These are the activations of a small neural network, seen along a few directions. Each row is one input.
Each table varies a few parts of the input and shows all the possible inputs, shuffled.
A made-up example of a description, with smaller parts first: one of 5 places around a ring, together with either a single point or one of 9 places around a ring or (one of 3 separate values, together with one of 4 places along a line).
Shared parts are said once, and a part with two or three values counts as separate values.
In the rows, 128 means zero.

Other details of the inputs shift rows strongly along two fixed directions, in all tables alike. That doesn't count.

A family of inputs:
r1: [134 144 127 130 139 146 112 156 178  92 113]
r2: [100 128 107 127 135 117 106 145 144 141 139]
r3: [128 124 114 129 145 136 133 131 160 141 128]
r4: [121 125 141 131 140 117 113 110 156 117 131]
r5: [141 131 165 132  94 159 149 133  88  96  90]
r6: [119 123  97 141 142 103 122 110 156 143 137]
r7: [129 132 123 119 109 120 126 154 139 117  89]
r8: [137 140 160 123 122 148 133 160 141  86  72]
r9: [144 115 121 131 126 138 122 159 141 124  97]
r10: [128 132 128 137 119 129 127 106 126 120 146]
r11: [138 140 135 120 129 155 143 146 140 106 120]
r12: [154 128 146 139 140 157 128 164 134  91  83]
r13: [141 138 157 128 114 134 145 151  98  92  89]
r14: [134 134 156 125  89 152 158 146  91 111  78]
r15: [130 137 109 124 117 144 110 166 179 112 106]
r16: [109 116 115 135 129 103 125  83 141 156 157]
r17: [103 138 122 138 139 124 127 125 108 127 151]
r18: [137 112 139 128 128 117 159  95  73 148 174]
r19: [116 127 103 135 123 112 131 101 133 149 175]
r20: [137 138 144 131  92 144 157 151  86 107  78]
r21: [143 110 150 139 115  98 154 101  38 132 164]
r22: [124 139 122 123 162  91 101  89 139 172 191]
r23: [151 120 139 130  92 137 143 161  80 112  89]
r24: [111 109 116 114 160 110 119  70 113 157 178]
r25: [145 161 135 128 110 175 123 168 138 127  68]
r26: [120 142  98 130 147 131 110 127 196 115 141]
r27: [ 88 135  97 141 151 111 115 117 148 152 158]
r28: [117 129 108 124 141 120 133 115 156 148 160]
r29: [136 147 136 128 116 148 138 158 139  88  67]
r30: [143 137 153 124 103 121 150  92  27 163 173]
r31: [125 113 104 143 148 107 128 103 139 156 153]
r32: [135 110 124 118 128 124 134 136 126 146 139]
r33: [119 112 130 122 108 111 119 115 128 144 135]
r34: [115 121 117 115 188 125  87 119 194 125 130]
r35: [139 117 161 136 103 115 148  97  44 130 177]
r36: [109 137 113 122 151 112 114 113 196 122 118]
r37: [122 144  98 114 143 121  82 141 198 162 124]
r38: [132  97 149 108 104 124 143 108  26 160 153]
r39: [151 136 162 120 121 156 149 161 105  97 116]
r40: [140 115 137 140 107 105 158  96  40 136 158]
r41: [119 121 107 129 121 113 106 121 160 143 147]
r42: [102 136 126 138 159 114 109 134 139 122 151]
r43: [106 124  95 120 171 138  97 117 196 144 114]
r44: [134 134 142 115 101 148 127 171 146 104  62]
r45: [136 131 128 114 118 147 132 165 146 121 114]
r46: [125 113 124 125 167  98 126  97 144 150 185]
r47: [137 135 140 140  92 163 139 145 111 111  94]
r48: [140 118 121 141 143 124 135 114 122 128 135]
Description of these inputs: one of 4 places along a line, together with either one of 3 separate values or one of 9 places around a ring.
- Changing only the place on the line of 4 turns r48 into r12. The same change can be made to r29. Which row results? => r13
- Changing only the place on the line of 4 turns r22 into r30. The same change can be made to r8. Which row results? => r36
- Which other rows does r31 become when the place on the ring of 9 takes its other values? List them by row number. => r3, r6, r14, r16, r19, r20, r28, r47
- Which other rows does r6 become when the place on the line of 4 takes its other values? List them by row number. => r21, r23, r40
- Which other rows does r42 become when the choice among 3 separate values takes its other values? List them by row number. => r22, r34
- List by row number the other rows that have the place on the line of 4 in common with r45. => r2, r7, r9, r15, r23, r32, r33, r37, r38, r41, r44

A family of inputs:
r49: [111 146  83 136 144 140 119 134 211 123 136]
r50: [138 120 163 116  72 116 162  96  48 119 118]
r51: [143 120 165 109 110 149 133 182  58 124  98]
r52: [103 144 101 120 129  88 116  81 155 160 208]
r53: [142  92 117 132 126  81 160  65  99 151 176]
r54: [ 90 161  79 144 162 113  85 132 222 129 141]
r55: [108 136 113 136 143  95 108 132 151 130 183]
r56: [111 133 119 119 140 136 104 146 127 149 104]
r57: [120 142 137 145 122 151 115 163 159  79  35]
r58: [136 106  92 125 165 116 103 108 180 179 165]
r59: [157 127 134 146 104 122 178 116  64 146 184]
r60: [138 152 156 128 222 174 100 149 217  60  94]
r61: [136 105 175 138  94 106 151 135  46 105 117]
r62: [151 126 142 116 104 192 139 177 104 120  61]
r63: [150 143 156 104  93 188 121 177 115 117  51]
r64: [114  95 118 133 119  82 155  55  92 156 176]
- What do these inputs look like to the network? => either a single point or (one of 3 separate values, together with one of 5 places along a line)

A family of inputs:
r65: [113 139 104 124 115 125 127 166 196 107  81]
r66: [137 115 115 142 185 127 116  71 175 151 176]
r67: [108 106 118 100 113 100 112  91  96 186 200]
r68: [115 170  83 158 139 131 117 177 226  94 153]
r69: [150 100 109 119 103 121 128 113  68 181 154]
r70: [137 125 157 107 128 145 135 134  96  68 114]
r71: [129 118 162 128 112 162 157 171  74 138 103]
r72: [145 129 149 112  96 163 144 197  88 129 100]
r73: [ 93 104 136 153 172 101 131  67  76 157 197]
r74: [140  88 129 133  95 101 163  88  90 151 146]
r75: [120 122 121  99  94 129 115 111  66 172 166]
r76: [100 112 128 133 171 123  93  80 151 131 183]
r77: [100 139 102 171 129  95 151  89 105 150 230]
r78: [ 99 107 112 123 135  89 128  98  89 199 185]
r79: [144 110 123 151 171 166 104 144 181  93  90]
r80: [152 124 118 171  97 121 164 109  89 127 197]
r81: [104 114 109 100 144 120  92 113 175 171 175]
r82: [135 119 147 121 102  92 119 123  72 173 158]
r83: [137 164 117 119 187 150 119 149 210 110 121]
r84: [116 140 119 137 179 124 122  96 155 145 186]
r85: [157 132  86 127 126 163 100 162 167 143  81]
r86: [102 126 111 135 130  59 102  90 193 152 142]
r87: [136  95  97 127 183  83 118  85 166 117 166]
r88: [120 127 146 114  69 146 140 136 112 102  86]
r89: [131 144 121 134 107 163 133 156  69 152  91]
r90: [ 77 133  73 135 147  86 111  87 184 162 130]
r91: [123 153  98 118 146 120  62 164 214 148  90]
r92: [113 128 119 134 104  55 121  69 102 169 165]
r93: [139 127 173 136  89 118 151 138 110 108  95]
r94: [158 105 124 121 107 153 125 164 123 141  95]
r95: [167  97 151 123 101 162 154 163  83 138 109]
r96: [118 152 114 118 205 131 118 139 218  99 100]
r97: [105 124 144 145 173 116 143  53  87 169 204]
r98: [153 100 139 133  71 134 166 131  80 120  89]
r99: [128 152 103 129  91 136 143 148 115 121  93]
r100: [112 120 134 152 180  92  89  86 158 132 171]
r101: [138 135 133 120 147 127 138 161 120  72 113]
r102: [116 115 152 145 148 147 133 150  85  78  94]
r103: [134 124 160 143 150 123  99 149 128  69  95]
r104: [125 138 121 121 154 122  75 167 227 144  99]
r105: [173 164 186 127 133 160 142 143 105  94  91]
r106: [131 100 100 141 186 125  86 137 208  83 105]
r107: [142 118 160 130 140  78 135  94  70 105 162]
r108: [142 140 183 124 124 193 140 118  88 101 123]
r109: [124 145 126 143  82 155 157 137  66 119  64]
r110: [100 110 138 139 106 101 165  91  80 153 141]
r111: [125 177 102 174 139 120  91 159 248  89 136]
r112: [121 125 141 125 126 160 136 171 114 143  91]
r113: [ 96 139  76 117 118 101 102  75 167 153 153]
r114: [132 125 152 130 144 136 153 142  81  78 100]
r115: [120 130  90 117 119 100 123 109  78 194 194]
r116: [161 102 132 123 112 160 132 165 123 142  98]
r117: [142 151 138 142  78 122 133 129  88 123  81]
r118: [154 145 174  95 129 170 152 144  98  73 100]
r119: [130 129 127 110 164  79 157  87  87 143 211]
r120: [ 90 101 124 139 129  77 159  70 108 167 184]
r121: [134 132 159 135  96 113 132 137 139 111  83]
r122: [129 135 109 128 119  84 103  95  81 196 179]
r123: [114 111 108 111 120  87 128 115  89 190 201]
r124: [132 141 112 110 105 148 120 178 109 143 108]
r125: [ 97 102 122 122 171 102  88  88 146 110 180]
r126: [130 138 127 122  69 132 163 148  65 120  99]
r127: [153 129 174 123 102 148 130 179 103 125  92]
r128: [110 129 131 114 114 148 123 141 203  97  93]
r129: [123 141 142 145 181 106 102  71 166 145 177]
r130: [127 132 120 113 138 152 119 193 180 128 109]
r131: [158 121 119 140  72 143 159 119  66 129  89]
r132: [129 140 134 124 103 170 135 177  73 138  68]
r133: [160 141 115 124 190 156 114 124 226 114 109]
r134: [129 125 148 125  90 135 171 159 105 106 107]
r135: [153 112 127 132  69 138 159 125  71 125  85]
r136: [ 96 123  94 125 136  82 130 110 187 150 161]
r137: [144 144 130 107  78 176 122 151  62 139 106]
r138: [134 129 157 144 133 159 143 155  72  95 121]
r139: [122 127 133 102 130 170 106 170 185 122 107]
r140: [119 132 117 134 169 138 102 177 175  66  98]
r141: [154 103 125 115 168  82 156  63 101 147 196]
r142: [133 140 156 128 158 132 162  87  71 147 168]
r143: [142 157 135 117 189 110 104 134 219  90 104]
r144: [ 97 131 107 113 131 128  99 121 241 114 102]
r145: [160 157 179 106 128 195 147 136 104  91 104]
r146: [125 140 140 113  59 159 141 138  87 103  74]
r147: [116 122 147 137  81 136 168 137  71 119  80]
r148: [127 106  95 133 146 121 122 131 244 119  95]
r149: [124 171 115 151 108 173 111 166 210  71 130]
- What do these inputs look like to the network? => one of 5 separate values, together with either a single point or one of 6 places around a ring or (one of 2 separate values, together with one of 5 places along a line)
- Changing only the choice among 5 separate values turns r71 into r127. The same change can be made to r112. Which row results? => r104
- Changing only the choice among 5 separate values turns r86 into r147. The same change can be made to r107. Which row results? => r114
- Changing only the choice among 5 separate values turns r72 into r116. The same change can be made to r136. Which row results? => r74
- Which other rows does r84 become when the place on the ring of 6 takes its other values? List them by row number. => r83, r101, r119, r138, r140

A family of inputs:
r150: [ 99 126 117 127 125  82 133  66 105 186 246]
r151: [143 113 149 120  90 163 175 124  28 137 119]
r152: [ 87 109  94 136 181  93  96  90 182 160 155]
r153: [127 141 116 132 142 162 100 166 154 113  58]
r154: [119 126 132 134 151 148 111 169 143 106 107]
r155: [166 114 155 135 104 158 169 145  27 120 141]
r156: [146 119 145 119 103 167 163 153  57 125 132]
r157: [136 161 130 116 139 172  98 184 168 113  84]
r158: [113 128 128 136 115 131 115 165 167  90  73]
r159: [137 156 144 125 156 142 116 149 180  85 114]
r160: [133 122 113 135 183 109 107 106 178 148 178]
r161: [144 141 147 116 153 166 117 148 167  97  60]
r162: [143 124 128 148 115 127 159 120  81 122 171]
r163: [142 141 131 150 138 146 132 123 162 103  96]
r164: [136 142 125 146 156 124 118 127 181 115 149]
r165: [131 156 123 117 135 172 101 157 164 124  63]
r166: [110 124  89 131 131  33 153  85 110 199 203]
r167: [110 155 100 142 151 120  88 152 187 115 131]
r168: [110 135 104 122 115  83 101  93 157 166 171]
r169: [137 107 162 108 112 140 141 150  91 106  91]
r170: [121 124 139 117 152 147 125 139 147 106  83]
r171: [ 87 108 100 117 160  55 105  72 191 143 183]
r172: [ 90 120  83 120 139  70  98  75 214 184 201]
r173: [136 107 137 109 145  92 117  88 127 149 160]
r174: [108 118  95 109 147 116  90 123 225 166 139]
r175: [108 143 127 146 134 151 120 158 169  84  58]
r176: [121 156 125 130 116 171 124 151 181 111  76]
r177: [114 126 154 129 121 122 157 105  83 105 121]
r178: [120  96 120 124 113  70 123  82  42 188 196]
r179: [144 100 140 112  85 145 161 138  62 137 123]
r180: [139 149 164 131  69 151 160 118  22 130 115]
r181: [118 114  91 151 141  91 142  63 124 156 192]
r182: [165 100 139 129  96 138 157 135  60 127 121]
r183: [125 145 111 130 126 166 130 170 181  96 106]
r184: [105 115 100 131 161  70 102  82  94 186 227]
r185: [131 135 142 117 159 164 116 180 166  83  86]
r186: [159 113 156 140  93 106 158  97  65 130 155]
r187: [134 126 141 135  75 113 136 136  51 123 122]
r188: [141 123 165 119  85 165 164 124  31 149 118]
r189: [147 113 142 138 139 128 142  94  94 147 143]
r190: [108 140 130 145 140 134 117 161 152  93 116]
r191: [149 105 138 138 109 136 166 100  35 145 148]
r192: [136 156 145 128 143 158 124 142 178  78  61]
r193: [143 132 162 117  98 167 150 151  61 137 132]
r194: [148 125 109 141 112 135 133 146 167 101 102]
r195: [ 86 142  68 142 174  84  79  92 216 150 151]
r196: [128 176 130 128 122 164 104 181 177  99  91]
r197: [ 95 118 124 126 159  67 133  71 111 145 229]
r198: [173 107 168 130  99 143 151 135  64 120 109]
r199: [118 112 126 125 132 134 104 163 164 112  78]
r200: [137 116 131 124  76 139 161 138  95 120 121]
r201: [164 126 188 115 115 149 163 135  22 112 139]
r202: [142 137 114 121 127 119 142 177 141 145  81]
r203: [124 144 112 133 118 174 139 156 175  95  68]
r204: [114 127 107 117 163  72  95  79 214 136 164]
r205: [125 133 110 111 132 126  87 139 179 150 112]
- What do these inputs look like to the network? => one of 2 separate values, together with either a single point or (one of 3 separate values, together with one of 9 places around a ring)
- Changing only the choice among 2 separate values turns r159 into r201. The same change can be made to r196. Which row results? => r157
- Changing only the choice among 2 separate values turns r174 into r172. The same change can be made to r178. Which row results? => r187
- Which other rows does r186 become when the choice among 2 separate values takes its other values? List them by row number. => r198
